These are the activations of a small neural network, seen along a few directions. Each row is one input.
In each table, some parts of the input vary, and every possible input appears once, in random order.
A made-up example of a description, with smaller parts first: one of 6 places along a line, together with either a single point or one of 9 places along a line or (one of 3 separate values, together with one of 5 places around a ring).
Shared parts are said once, and a part with two or three values counts as separate values.
In the rows, 128 means zero.

Other details of the inputs vary at random and push rows far along two fixed directions, the same in every table; ignore that.
To show where, the next rows are all for the same input, with only those details redrawn:
[119 123 144 169  83  54 136 164 102  99 147 169 140]
[166  62 117 159 155 198 113  52 174 141  67 143 105]
[ 95 162 108 135 104  95 180 135 109 132 151  99 154]
[184  32 147 186 136 163  78  78 167 113  66 200  94]
[ 87 177  86 116 123 130 201 108 120 153 145  60 157]
[124 126  84 123 157 199 170  53 160 166  96  71 131]
[ 86 178  87 117 120 125 202 112 117 152 148  61 159]

Rows:
x1: [142 121 158 105 137 133 102 149 126 131 129 152  88]
x2: [120 125 120 150 112 112 151 120 125 126 128 129 137]
x3: [128 163  96 102 134 177 131 121 125 155 135  70 150]
x4: [166  72 133 162 123 145 103 130 109 105 105 184  99]
x5: [112 159 122  65 150 179 141 101 146 160 141  77 116]
x6: [160  48 150 125 164 203  82  68 154 135  77 172  96]
x7: [147 131 114 134 145 168 112 103 159 158  99  99 136]
x8: [116  95 164 139 123  94 107 158 119 103 130 198 126]
x9: [125 184 117  90 141 105 131 164 102 123 160  78 130]
x10: [160 108 158 137 137  94  62 162 143  82 130 174 116]
x11: [145  91  81 122 179 247 142  45 174 152  80 101 117]
x12: [ 79 177 103  75 149 147 192 129  91 165 147  66 139]
x13: [138 103 178 128 122  99  79 166 146 101 134 200 100]
x14: [140 148 159 121 103  56  83 188 100  81 170 148 134]
x15: [ 84 151 146 120 117  75 160 143 112 139 144 125 147]
x16: [123 160  91 109 149 180 135 123 145 154 124  79 151]
x17: [119 178 138 115 124  62 123 160 127 115 157  96 144]
x18: [113 145 183 129  95  40 110 182 126 113 157 170 119]
x19: [125 172 118 124 107 104 128 189  85 131 155 110 145]
x20: [161  70 137 159 112 146  96 116 120 100 115 183 113]
- Changing only one part turns x13 into x1. The same change can be made to x10. Which row results? => x9
- Describe the family of inputs behind these rows. => one of 4 places along a line, together with one of 5 places around a ring
- Change only the place on the ring of 5 in x18. List by row number the other rows that result. => x2, x7, x15, x17

Rows:
x21: [123 143  50 116 146 213 174  75 135 160 114  47 141]
x22: [ 93 134 152 164  80  11 161 176 106 101 165 161 147]
x23: [ 92 159  98 130 116 158 180 112 136 182 121  87 159]
x24: [ 58 165  86  83 129 149 217  89 117 162 153  66 163]
x25: [ 88 202 141  98  99  84 142 196 107 156 170 101 156]
x26: [ 83 178 144  97 104  53 133 222  52 106 181 126 145]
x27: [105 164 100  68 185 174 160  81 180 174 123  44 124]
x28: [121 116 164  98 126 107 100 146 123 115 147 169 120]
x29: [148 160  96  92 166 196 124  98 150 151 120  37 137]
x30: [169 103 142 140 114 111  60 177 117  91 137 178 107]
x31: [125 115 145 180  81  37 120 156 123  88 126 183 143]
x32: [161  79 178 125 154 151  72  99 167 121  97 163  73]
x33: [111 207 126 118 118  67 129 174 113 118 177  84 163]
x34: [147 149 129 106 155 133 110 108 162 137 110 102 119]
x35: [183  62 127 169 125 173 106  93 117 120  90 179  99]
x36: [144  69 148 157 136 155 128  67 158 131  90 156  95]
x37: [160  39 140 172 138 162  94 103 119 117  75 195 102]
x38: [153 150 141 110 120 114 112 169  87 117 157 142 111]
x39: [154 110 131 182  93  95 119 148 114  98 131 148 148]
x40: [151  71 151 112 171 197  75 108 164 116  89 177  87]
x41: [141 121 118 177 120 111 124 114 141 117 121 142 149]
x42: [105 122 110 124 140 167 175 106 128 137 122 128 130]
- Changing only one part turns x38 into x35. The same change can be made to x27. Which row results? => x22
- Describe the family of inputs behind these rows. => one of 2 separate values, together with either a single point or one of 10 places around a ring

Rows:
x43: [121  97 162 142 110 114 122 117 130 129 122 173 111]
x44: [169  92 154 141 129 106  82 141 112  97 117 172  94]
x45: [138  87 165 123 133 120  97 130 141 102 132 187  98]
x46: [127 104 159 122 133 111  89 153 134 118 127 183 120]
x47: [ 73 163 122 123 110  81 192 136  93 133 151 101 151]
x48: [ 79 195 102 136  88  67 193 190  69 135 179  94 173]
x49: [170  98 160 146 134 112  75 155 120 109 117 172 103]
x50: [147 143 106  78 181 226 118  87 161 176  93  69 109]
x51: [159  92 137 151 110 127  93 132 121  94 133 170 123]
x52: [ 77 195  95 110  97 110 197 156  91 146 177  74 153]
x53: [129  92 167 145 112 124 114 120 137 135 110 178 112]
x54: [114 127  99  79 184 200 158  65 155 153 110  76 113]
x55: [122 126 119  75 181 225 130  73 176 171 103  89 108]
x56: [152 120 126 119 155 150 107 117 124 127 108 115 105]
x57: [ 96 210 126  99 110  64 156 199  72 136 183  81 155]
x58: [170  93 157 134 127 110  83 144 119  96 122 176  94]
x59: [157 102 157 158  93 108  73 171 113  96 135 187 129]
x60: [125  91 157 144 111 109 133 109 128 121 125 175 112]
x61: [126  90 165 165 110  85 124 138 118 115 120 188 124]
x62: [102 234 114  99 119  63 161 165 115 129 178  57 159]
x63: [ 75 191  94 135  89  64 201 181  64 118 176  90 165]
x64: [ 80 208  85 130  93  70 197 159 117 145 171  43 175]
x65: [ 65 182 121 109 102  78 187 151  96 155 162 103 166]
x66: [154 102 128 136 125 163  91 117 133 117 121 144 121]
x67: [149 153  82 125 165 191 130  63 179 142 103  61 150]
x68: [120 127 112  72 189 230 131  76 179 171  94  86 114]
x69: [132  79 156 150 113 104 130 112 126 109 115 184 112]
x70: [145  91 123 160 110 122 132 129 116 104 121 168 116]
x71: [159 112 132 184 113 100 106 126 152 103 109 168 129]
x72: [124 105 118 126 161 188 151  61 154 173  87 107 125]
x73: [145  88 131 175 100  95 124 145 100  94 123 182 117]
x74: [138  93 145 159 124 112 115  93 174 137  97 137 122]
x75: [153 108 125 153 126 139  96 138 118 117 119 144 142]
x76: [119 125 101  82 199 224 150  63 172 169 100  72 118]
x77: [123  93 135 140 129 128 147  89 127 128 107 147 115]
x78: [140 115  98 125 149 222 142  78 157 170  92 100 116]
x79: [157  99 128 151 119 136  79 140 124 114 116 166 140]
x80: [157  92 125 161 124 131  93 131 114  93 113 157 129]
x81: [ 54 205 114  82 122  73 193 174  86 124 187  74 158]
x82: [138 103 133 161  97 106 131 143 110 106 139 173 118]
x83: [131  88 167 149 114 118 107 132 138 127 103 190 117]
x84: [125 104 156 118 127 100 116 146 125  95 142 174 111]
x85: [ 88 218 111  80 116  84 159 184  83 151 180  69 159]
x86: [148 110 165 145 138  92  81 132 168  95 119 181 116]
x87: [126 103 174 121 121 102  90 157 131 104 142 188 103]
x88: [132 122  77 130 165 215 168  72 148 168  95  77 130]
x89: [ 65 217  99 113  82  76 201 201  76 140 185  82 175]
x90: [133 122  72 118 165 229 152  64 157 183  86  82 132]
x91: [161 114 177 134 109  99  66 178 116 111 132 182 100]
x92: [131 122 118 105 170 169 118  79 196 152 102  82 118]
x93: [131 102 163 131 137 109  95 153 129 114 127 176 118]
x94: [160  88 124 156 120 129  99 124 114  92 118 159 125]
x95: [152 108 146 152 102 115  78 172 116  98 127 178 138]
x96: [142 145  94  72 182 223 145  59 156 171 112  52 103]
x97: [160 106 141 175  98  79  75 153 145  93 126 150 141]
x98: [ 84 205  92 114 105  90 183 176  77 126 186  64 185]
x99: [119 148  94 113 175 193 172  27 194 176  88  57 136]
x100: [159 135 111 111 166 170 105  85 182 158  98  62 114]
x101: [149 123 168 126 111  96  80 169 111 109 144 167 100]
x102: [104 174  95 111 104 104 169 153  89 109 174  87 163]
- Describe the family of inputs behind these rows. => one of 5 places around a ring, together with either one of 2 separate values or one of 10 places around a ring
- Changing only the place on the ring of 5 turns x61 into x49. The same change can be made to x72. Which row results? => x57
- List by row number the other rows that have the place on the ring of 5 in common with x71. => x48, x52, x63, x64, x70, x73, x78, x82, x88, x89, x90
- Change only the place on the ring of 5 in x73. List by row number the other rows that result. => x44, x54, x77, x94
- Change only the place on the ring of 5 in x82. List by row number the other rows that result. => x45, x51, x60, x96
